Each row below holds a small network's activations on one input, seen along a few directions.
In each table, some parts of the input vary, and every possible input appears once, in random order.
Descriptions start from the smaller parts, as in this example, which fits no table here: ring(8) and (point or ring(11) or (values(3) and line(4))).
Shared parts are said once, and a part with two or three values counts as separate values.

Other details of the inputs vary at random and push rows far along two fixed directions, the same in every table; ignore that.

Rows:
r1: [ -8   1   6  -6  47  -1 -18   4  -8   7  29]
r2: [-10   7 -34  27  -2  37 -36  24 -25 -14 -70]
r3: [ -4   6   3   0  27  17 -15  20  -5  -7   5]
r4: [ -6   2  -7   2  33   8 -19   2  -4   0  13]
r5: [-11   1 -29  35 -54  10  -4   6 -16  -6 -62]
r6: [  0   0  27 -10 -51 -18  43 -18  25   4  34]
r7: [ -7   0   4  -2  34  -1 -14  -3  -3   1  18]
r8: [ -6  -1   1  -1  30   1 -12   2  -5   5  26]
r9: [ -6  10   6  -7  28  14 -16  15  -7  -1   2]
r10: [-11   5  -7   1  30   1 -21   1 -13  10   8]
r11: [-12 -11 -22  32 -41   4 -10 -11 -18  -3 -57]
r12: [ -6   1  17  -2 -24 -12  18  -3   5   4  12]
r13: [ -8  10  10  -9  44   2 -13  20  -6   2  26]
r14: [-3  2  8  6 -9  1  5  2  0 -8 -7]
r15: [ -3  13   8 -10  42  11 -11  17   0  -4  29]
r16: [-7 10  3 -3 27  2 -7 18 -3  1 24]
r17: [ 22 -12  30 -24 -57 -38  49 -29  32   7  25]
r18: [ 16  -6   2  -7 -10 -15   6  -2   8  -4 -10]
r19: [-11   6  -9  15   8   4 -13  17 -14  -5 -19]
r20: [  3  -1  29 -11 -50 -14  42 -19  23   3  33]
r21: [ -8   2  -9   5  30   3 -19   5 -10   5  15]
r22: [ -9  -3 -26  27  12  19 -34   3 -23 -11 -52]
r23: [  1  -2 -38  23   6  16 -29  19 -22 -19 -80]
r24: [ -6 -15 -10  27 -74  -6  18 -25  -2   1 -34]
r25: [ -9   0   1   1  31  -5 -13   0  -9   7  19]
r26: [ 18   8  -1 -28  31  -2  -7  10   8   7  25]
r27: [ -7   3  13   0 -24 -14  17  -3   3   5  11]
r28: [  8   7   5 -27  37  -4  -2   6   4   3  20]
r29: [ 25  -6   3 -15 -30 -14  26 -10  19  11   9]
r30: [ 26 -17  28 -15 -49 -36  50 -24  30   8  22]
r31: [  4 -13  30 -11 -46 -14  36 -35  21   9  38]
r32: [ -5  -2   2   2 -19  -9  10 -16   1  12  21]
r33: [ -9   2 -18  23   8  24 -28  21 -21 -15 -54]
r34: [ -7   4   4  -8  30   0 -14  -5  -2   6  20]
r35: [-4  4  3  5 -6  2  4  7  5 -7  2]
r36: [ 11   4  -2 -18  39   4   4  12   6   0  20]
r37: [ -4   4   6  -9  32   5 -14  -7  -4   6  20]
r38: [ -6 -16 -14  32 -35   9  -8 -12 -14 -11 -58]
r39: [ 23  -8  10 -15 -26 -20  25 -13  18   9   5]
r40: [ 11   5   1 -20  37   1  -1  11   7  -4  23]
r41: [ -7   6   5   2 -12  -2   5   1   3  -2  -5]
r42: [ -5   9   1 -15  44   6 -17   0   0   9  40]
r43: [ -5  13   9 -10  27   7  -9   9  -2   0  15]
r44: [  7  -9 -35  22 -57  10  13  -4  -5  -9 -75]
r45: [ 23   2  -1 -20  36  -3  -4  13  10   7  24]
r46: [ -2  -1  -2   2  -8   6  -2 -14   0   3   4]
r47: [ -8   8  -2   3  26   9 -14  22  -7  -3   9]
r48: [ 15 -11  26 -20 -50 -29  58 -28  27   7  21]
r49: [-12   6 -24  26   8  18 -29  21 -19 -15 -54]
r50: [ 19   4   2 -22  34  -5  -6  12  10   1  25]
r51: [  1  -8  12   1 -14  -5  14 -20   9   0  20]
r52: [ 11  -9   8  -7 -16 -14  30  -9  11  -3  -2]
r53: [ -6   1   5  -8  36  11 -21  -2  -8   5  13]
r54: [ -5 -15 -19  33 -38  15  -9 -10 -12 -12 -55]
r55: [ -6  -6  -5  23 -77  -4  24  -8   1  -4 -35]
r56: [  9   8 -11 -16  25   8  -8  11   0   0   2]
Each input here is: values(4) and (line(4) or (values(2) and line(5))).
- The inputs of r38 and r54 match in every part but the values(4) part. If r19 is changed in the same way as r38 into r54, which row does it become? => r16
- The inputs of r10 and r25 match in every part but the values(4) part. If r11 is changed in the same way as r10 into r25, which row does it become? => r1
- Which other rows does r47 become when the values(4) part takes its other values? List them by row number. => r12, r13, r55
- Which other rows does r45 become when the line(4) part takes its other values? List them by row number. => r36, r40, r50
